Each row below is a small network's average activation on inputs in which a field has the value named, seen along a few directions.
Related values have similar rows: they may be neighbours, one step apart, or belong to one group.
In the rows, 128 means zero.

Field Zede:
g17: [174 168 177  44  99 123  79 146 130 108]
g23: [ 71 176 118 182  98  88  93 108 119 151]
g7: [125  55  94  78 130 145 195 138 187 106]
g2: [200 105 168  68 151 159 121 109 122 148]
g5: [117 198 216 113 143 104  76 156  95 145]
g18: [152 111 152  34 146  88  92 158 147 143]
g11: [ 72 124  92 162  78 107 134  96 143  65]
g22: [ 87 177 124 192 132 140 142  52 116 166]
g1: [169  66 119 111 149 158 168  83 185  90]
g15: [134  95  75 196 109 120 202 100 128 114]
g12: [114 129 127 221 128 144 137 111 122 198]
g21: [104 142  72 174  94 151 187  64 124  84]
g9: [ 95 120  85 220 166 123 127 174 112 171]
g19: [130 132 157 120 183 125 103 191  75 199]
g6: [164 163 171  45 172 190 119  91  95  73]
g8: [180  59 168  48 132 142  98 155 143 167]
g14: [127 132 118  93 109 137 140 107 187  41]
g16: [141  94  88  93  83 110 138 164 188 105]
g10: [115 181 213  96 153 157  98  82  81 168]
g20: [ 98 165 143  98 189  95  93 189  68 154]
g24: [102  59  51 189 102 152 146 161 139 100]
g25: [157 141 212 133 170 147 129 150  74 184]
g4: [ 72 156  94 201 114  82  97 173 121 152]
g13: [215 146 126 115  71 110 160  89 155  84]
g3: [ 85 105  41 176  99 102 126 151 143  85]
The values of Zede form a network in which each value has 4 neighbours.
Question: What is the length, in steps, of the shortest route from g6 to g4?
Answer: 4
A value of Zede combines one of 5 hidden first parts with one of 5 second parts; all combinations occur once.
Question: g19 and g9 share the first part; g19 and g20 share the second. Which value has the first part of g20 and the second part of g9?
Answer: g4
Question: g6 and g21 share the first part; g6 and g17 share the second. Which value has the first part of g17 and the second part of g21?
Answer: g11
Question: g2 and g15 share the first part; g2 and g18 share the second. Which value has the first part of g18 and the second part of g15?
Answer: g3

Field Fitet:
s6: [ 86 141  89 185 148 128 168 108 135  74]
s9: [106 125 152 148 160 121  53 153  95 153]
s7: [146  88  75 103  91 106 137 125 160  80]
s4: [ 73 140  57 194 149 121 133 120 122 181]
s5: [154  97 175  99 110 144 148  85 180 106]
s12: [166 159 176  71 140 146  93 106 102 120]
s1: [175 106 153  37 138 163 129 150 156 123]
s2: [149 117 118 173 128 139 140 140 120 125]
s10: [133 110 157  97 118 117 162 117 105 159]
s3: [ 80 168 144 171 119 131 135 120  97 181]
s8: [117  91  51 153  63 113 138 130 176  78]
s11: [151 193 189 104 173 107 100 181  88 157]
The values of Fitet form a 3 by 4 grid.
Question: Name the neighbours of s5, in listed order.
Answer: s7, s1, s10
Question: Name the neighbours of s11, in listed order.
Answer: s9, s12
Question: Name the neighbours of s4, in listed order.
Answer: s6, s3
